Each row below holds a small network's activations on one input, seen along a few directions.
In each table, some parts of the input vary, and every possible input appears once, in random order.
Descriptions start from the smaller parts, as in this example, which fits no table here: one of 3 separate values, together with either a single point or one of 9 places around a ring or (one of 5 places around a ring, together with one of 6 places along a line).
Shared parts are said once, and a part with two or three values counts as separate values.
In the rows, 128 means zero.

Other details of the inputs shift rows strongly along three fixed directions, in all tables alike. That doesn't count.

A family of inputs:
x1: [128 158 101  78 178  87  98 131 170 116 229 103]
x2: [170 178 109 118 135 158 198  69 133 137 141  97]
x3: [104 146 158  93 156  81 157 134  98  94 167 104]
x4: [104 175 113 120 166 148 119 211 190 151 172 115]
x5: [117  75 165 112 102  84 115 117  99 109 137 163]
x6: [163 107 148 157 103 127 138  73  82 128  85 129]
x7: [ 90 115 104 164 122 142 110 219 200 177 103 153]
x8: [112 118 146  96 127 108  97  96  99  92 135 121]
x9: [150 131 139 113 120 120 147  94  85 107  97  91]
x10: [100 119 176 110 161  81 136 127 102  99 180 134]
x11: [105  78 167 132 122 110 124 126  95 109 123 146]
x12: [112 152 119  77 138 102 102 122 119  89 155  99]
x13: [144 168  88 156 141 180 173 115 155 153 126 103]
x14: [132 163  89 170 152 158 147 166 178 184 136 138]
x15: [163 162 106 178 126 177 163 102 124 155 129 128]
x16: [154 107 140 144 107 135 163  66  95 129  56 106]
x17: [100 134 118 124 141 139  99 180 163 136 173 127]
x18: [163 177 115 107 122 152 183 100 115 128 132  95]
x19: [117 107 128 165 102 187 134 169 133 159  46 135]
x20: [140 104 164 119 111 123 150  95  97 121 117 142]
x21: [ 95  92 130 174 111 120  90 208 163 162 112 183]
x22: [186 182  86 145 134 186 194  74 141 170 125 115]
x23: [106  75 154 119 107  82  83 100  86  92 113 157]
x24: [ 98  87 114 115 119  97  73 137 142 122 115 151]
x25: [112 137 121  98 174  93 138 108 129 104 213 115]
x26: [144  96 168 128 109 123 136  79  75 114  83 114]
x27: [130 116 173 159 122 141 173  98  75 133  80 129]
x28: [103 138 136  71 160  82  77 114 131  81 212 120]
x29: [176 179 101 126 138 141 162 104 139 128 176 131]
x30: [182 193 108 136 142 192 162  94 133 148 107  74]
x31: [134  78 156 121 115  72 105 109  90  90 120 148]
x32: [176 186  73 161 125 171 127  99 144 138 117 131]
x33: [ 88  88 115 147  97 139  93 221 156 150  80 146]
x34: [129 107 133 127 106 124 138  64  96 108  64 118]
x35: [118 129  96 182 123 138 104 219 185 169 121 176]
x36: [127 173 100 106 174  95 121 141 150  95 247 126]
x37: [ 99 145 109  91 137 135  68 174 173 123 145 116]
x38: [113  82 146 125  88 150 117 177 141 150  60 149]
x39: [123  95 133 145  86 161 113 171 145 166  79 155]
x40: [116  69 176 113 118  86  95 116  97 104 115 137]
Each input here is: one of 5 places along a line, together with either one of 2 separate values or one of 6 places along a line.
Changing only the place on the line of 5 turns x10 into x20. The same change can be made to x35. Which row results? -> x29
Which other rows does x19 become when the place on the line of 5 takes its other values? List them by row number. -> x4, x30, x37, x38

A family of inputs:
x41: [138 126 120 113 112 123  81 124 131 115 155 149]
x42: [128 111 193 172 126 132 168  79  48 119  62 126]
x43: [104 134 113 105 131  98 133 147 141 113 129 136]
x44: [119 107 157 149 126 123 163  48  64 112  48 128]
x45: [212 232  80 122 175 141 170  40 129 122 215  69]
x46: [106  99 139 107 133 124 141 143 142 135 162 127]
x47: [109 135 128 111 133 138  76 129 127 109 134 122]
x48: [121 123 111 124 131  94 113 123 146 127 150 162]
x49: [104 117 119 120 130 119 144 158 127 114 154 129]
x50: [146  96 200 139 114 130 191  83  57 135  71 131]
x51: [202 213  45 181 119 220 166 137 173 184  79  84]
x52: [131 109 133  96 127 106 110 136 152 131 138 103]
x53: [116 141 148 125 135 109 142 174 118 119 149 132]
x54: [121 104 119 140 131 114 124 136 136 125 171 156]
x55: [116 122 120 125 148 111  87 133 135 118 128 103]
x56: [116  91  96 172  79 181 109 199 204 213  20 172]
x57: [122 137 122  93 110 128 101 148 127  99 135 125]
x58: [125 121 141  81 113 133  99 132 143 121 144 122]
x59: [ 90 116 129 138 148 129 120 139 130 120 152 124]
x60: [135 126 148 146 139 106 121 152 131 129 164 160]
Changing only one part turns x56 into x52. The same change can be made to x44. Which row results? -> x55
What do these inputs look like to the network? -> one of 4 separate values, together with one of 5 places along a line
Which other rows does x57 become when the choice among 4 separate values takes its other values? List them by row number. -> x41, x47, x58
Which other rows does x43 become when the place on the line of 5 takes its other values? List them by row number. -> x49, x51, x53, x57
